Each row below holds a small network's activations on one input, seen along a few directions.
In each table, some parts of the input vary, and every possible input appears once, in random order.
A made-up example of a description, with smaller parts first: ring(8) and (point or line(9) or (values(3) and line(6))).
Shared parts are said once, and a part with two or three values counts as separate values.
(in the rows, 128 means zero)

Other details of the inputs shift rows strongly along two fixed directions, in all tables alike. That doesn't count.
These rows show it; all are for the same input, with only those details redrawn:
[137 128 112 133 124 136 106 121 121  95 142 151 137 159]
[136 124 111 126 123 142 108 123 122  96 154 154 128 155]
[135 127 113 130 125 137 106 121 122  96 145 152 135 157]
[135 127 112 130 125 137 106 121 122  97 145 152 135 157]
[134 128 114 131 127 135 106 121 123  98 143 152 136 156]
[135 127 113 131 125 137 106 121 122  97 145 152 135 157]
[134 128 114 131 127 135 106 121 122  98 143 152 136 156]
[ 70 116 159  84 190 104 136 134 162 182 194 184  85  69]

Rows:
r1: [ 94 118 190 104 180 129 152 132 147 217 209 134  50  66]
r2: [152 129 125 167 115 165 110 122 129 136 140  93 106 149]
r3: [160 125 129 151 123 157 114 104 120 130 153  87 114 152]
r4: [138 111 116 125 119 138 140 154 103 103 134 124 155 137]
r5: [157 106 108 113  93 162 144 114 148 115  95 124 138 132]
r6: [ 73 192 167 154 172  84 102 124 150 132  88 129 160 125]
r7: [149 119  69 120  93 140 167 123 131 133 100 108 142 131]
r8: [142  96 106 122 124 134 142 133 108 114  98 108 163 145]
r9: [155 145 150 162 117 158 120 127  86 129 151  95 105 147]
r10: [ 73 184 180 168 111  86  87 121 133 168  85  90 162  98]
r11: [134 127 114 130 126 136 106 122 122  97 145 152 134 155]
r12: [168 114 125 108 112 108 118 125  96 109  88 113 123 142]
r13: [140 107 100 119 127 141 112 102 127 107 128 140 130 157]
r14: [153 110  79 138  98 125 166 124 114 121 112 123 144 127]
r15: [104 120 158 189 179 102 120 112 169 203  66  89 142 138]
r16: [155 119 128 142  96 141 137 136 125  93 126 151 145 127]
r17: [158  97 117 128  99 146 144 118 131 106 111 140 138 125]
r18: [ 91 183 184 164 145  86 134 139 154 132  70 130 167  91]
r19: [129  79 123 102 123 184 152 134 152 173 232 123  34 108]
r20: [136 112  90  96 121 162 115 101 146 119 123 127 121 158]
r21: [126 151 180 131 160  50 113 136 113 149  67 124 149 113]
r22: [109  99 149  29 153 115 155 142 149 193 156 136  49  58]
r23: [107 153 136 168 154  56 160 133 133 164  74 131 181 100]
r24: [ 94 116 138  99 170 104 151 130 150 180  71 101 162 106]
r25: [115 150 124 128 111 148 140 168 108  89 134 107 145 127]
r26: [126 141 145  67 103 142 138 171 108 111 195 137  47  81]
r27: [127 172  98 160  89 122 160 151 114  99 116 115 150 119]
Question: What is each input in this table made of?
Answer: point or line(6) or (line(4) and values(5))
Question: Which other rows does r4 become when the values(5) part takes its other values? List them by row number.
Answer: r11, r16, r21, r23
Question: Which other rows belong to the same alternative as r1? List them by row number.
Answer: r2, r3, r9, r15, r19

Rows:
r28: [182 111 123 145  98 215  85 121 106  66 202 129  88 192]
r29: [ 78  94 105  40 186 117 146 126 152 163 181 168 101  93]
r30: [154 139 158 183 123 139  62  96 121 115 131 120 137 174]
r31: [145 126  90 114 117 114 105  91 149  97  79 161 151 162]
r32: [149 152 119 155 141  73 133 139  72  94  83 123 193 157]
r33: [114  97 157  81 135 107 164 152 122 151 197 187  78  45]
r34: [ 95 126 151 120 168  72 102  92 166 151  47 152 186 127]
r35: [169 149 126 157 105  80 129 128 104  88  88 156 153 136]
r36: [190 105 105 120  80 166 146 154  82  42 157 151 126 148]
r37: [ 62 131 158 157 167 153 145 128 172 193 236 167  81  94]
r38: [ 86 109 168 114 191 133 109 139 146 178 224 148  55 107]
r39: [ 79 183 178 139 153  76 102 154 127 144  61  92 158 117]
r40: [ 91  83 136  36 174 144 150 127 178 153 178 184  91  83]
r41: [196  74  71 113  72 193 150 142  99 114 134  75 104 166]
r42: [117 134 156 138 165  60 141 157 109 131  95 143 163 112]
r43: [101 144  79 175 136 121 122 106 160 110  51 144 222 158]
r44: [ 89 178 190 125 148 106 115 143 136 134  79 105 144 101]
r45: [123 163 176 178 173  86  76  91 153 165 119 140 119 137]
r46: [204  76  88 112  71 211 156 128 107 103 130  86 101 160]
r47: [ 97 203 126 192  92 119 126 139 138 102  72  87 198 135]
r48: [178  85  46 159  51 206 182 128 132 106 152  78 119 143]
r49: [158  83  57  83  94 178 113 133 120  61 147 148 130 186]
r50: [134 151 100 189 100 119 164 149 109  89 116 150 189 131]
r51: [129 117 130 122 165  94 159 119 123 204  83  73 142 122]
r52: [ 95 205 177 147 133  62 101 120 146 144  51 111 148 103]
r53: [124  65 144  72 129 152 176 127 151 216 173 123  49  49]
r54: [132  80 128  76 128 138 182 120 158 209 168 132  33  58]
r55: [ 80 187 157 119 157  85 114 143 112 147  96  93 148 109]
r56: [163 117  89 143 110 193  90 115  78  73 217 115  87 205]
r57: [129 170 151 136  76 131  95 132 112  95  92 101 143 130]
Question: What is each input in this table made of?
Answer: values(5) and (point or line(5))
Question: Which other rows does r33 become when the values(5) part takes its other values? List them by row number.
Answer: r30, r34, r53, r57
Question: Which other rows does r55 become when the line(5) part takes its other values? List them by row number.
Answer: r39, r44, r52, r57

Rows:
r58: [ 99 155 144 163 168  60 141 133 132 155  48 126 200 127]
r59: [156 114  83 115  95 189 108 134 117  69 201 138  85 166]
r60: [110 115 163 127 161 107 158 121 164 230  96  85 101  74]
r61: [ 95 135 170 127 131 151 126 143 146 164 214 141  62  84]
r62: [114 136 133 102 132 155 131 138 127 133 202 126  73 107]
r63: [158 166 102 190  80 107 125 130  98  86  47  99 192 168]
r64: [110 148 157 131 167  73  91 101 133 146  75 143 160 139]
r65: [116 152 174 165 184  66 127 126 131 147  50 126 186 134]
r66: [ 97 145 151 105 128  98 151 151 142 145  95 131 136  71]
r67: [110  96  95  89 128 132 167 147 140 139 194 170  94  86]
r68: [135  58 106  91 137 164 165 120 156 182 171 118  68 101]
r69: [124 127 157 158 164  87 144 102 151 208  41  61 166 118]
r70: [149 144 138 180 148  83 110 112 122 100  47 123 195 168]
r71: [161 121  79 101  57 169 145 144  99  60 130 118 141 137]
r72: [140 100  89  73  88 170 156 160 116  84 159 148 117 118]
r73: [154 115 112 112 119 147 132 122 126  96 150 161 118 141]
r74: [ 72 162 184 166 192  85  89 100 164 175 106 147 159 120]
r75: [ 83  89 157  90 197 103 165 104 187 248 124 130  90  66]
r76: [175 116 106 179 114 140 122 103 114 129  29  59 186 197]
r77: [144 159 140 210 119 133  77 113 107  88  80 102 192 208]
r78: [116 116 102  98 112 138 170 147 118 137 185 144 100  81]
r79: [147 103  74  68  75 175 146 136 126  70 159 163 116 127]
r80: [ 74 151 176 120 197  95 124 137 152 180 140 135 112 100]
r81: [103 108 118  81 131 114 155 146 153 125 131 156 131  89]
r82: [101 129 129  87 155 149 119 124 152 141 199 164  72 108]
r83: [ 86 133 164 152 176 113 100 120 154 160 160 148 124 111]
r84: [178 110  97 117  80 183 143 137  92  72 184 130  97 138]
r85: [153 134  76 140  92 131 132 118 116  84 105 144 168 167]
r86: [184 127 107 141  70 169 133 141  94  69 146 123 107 151]
r87: [ 89 120 169  78 168 102 134 135 129 183 182 144  77  63]
r88: [173 140 119 144  75 140  96 130  87  77 110 105 128 173]
r89: [162 115 105 128 103 134  92 122 105  79 126 133 138 176]
r90: [116 166 151 146 127 126 114 135 131 131 132 110 104 129]
r91: [157 132 113 160  78 190 102 124 100  79 187 112 115 167]
r92: [142 141 142 145 136 100  91 124 101 109  74 116 169 171]
Question: What is each input in this table made of?
Answer: line(5) and (point or line(6))
Question: The inputs of r84 and r86 match in every part but the line(5) part. If r69 is changed in the same way as r84 into r86, which row does it become?
Answer: r60
Question: Which other rows does r59 become when the line(5) part takes its other values? List them by row number.
Answer: r62, r80, r82, r90
Question: Which other rows does r82 become when the line(6) part takes its other values? List them by row number.
Answer: r64, r73, r74, r79, r85
Question: Which other rows does r89 become when the line(6) part takes its other values? List them by row number.
Answer: r59, r67, r70, r81, r83

Rows:
r93: [ 93 103 182 126 187 132 149 147 157 162 108 128 160  95]
r94: [109 136 165 155 207  45 127 102 151 177  51 148 178 131]
r95: [ 96 133 171 110 154  96 107 107 172 179  90 133 126  97]
r96: [204 140 124 179  60 136  96 121  73  59  75  90 161 195]
r97: [ 85 167 184 142 188  67  89  97 169 162  45 132 162 120]
r98: [131 101  99  55  95 192 137 138 147 138 184 115  58 112]
r99: [111 117 143 142 130 139 147 120 156 173 179 139  91  87]
r100: [172 157  89 166  67 133 120 128 102  31  77 134 189 181]
r101: [120 125 157  95 137 126 156 147 109 169 158 102  78  86]
r102: [131  77 125  96 154 112 153 117 146 170 155 157  98  92]
r103: [195 111  64 157  99 139 124 109  95  86  58  79 178 204]
r104: [194 136 120 145  80 155 103 138  81  54 136 120 117 177]
r105: [128 107  96 114  99 194 166 139 136 153 218 112  62 105]
r106: [129  99  99  77  78 161 167 152 128 112 196 172  80  74]
r107: [ 91 152 167 171 175  99 130 117 163 178 130 143 129 101]
r108: [172 124  76 157 114 137  98 107  81  70  94 123 187 219]
r109: [110 113  99 121 116 188 130 144 130 128 248 151  68 119]
r110: [109 121  90  67 106 160 156 163 120  95 228 170  93  90]
r111: [ 63 149 164 107 181  93  96 116 158 158 115 135 132 118]
r112: [ 82 178 205 165 202  31  94 134 119 164  62 108 172 123]
r113: [161 142  67 142  60 150 144 144  97  69  78  96 168 161]
Question: What is each input in this table made of?
Answer: point or (line(4) and values(5))
Question: Which other rows does r96 become when the line(4) part takes its other values? List them by row number.
Answer: r101, r104, r112
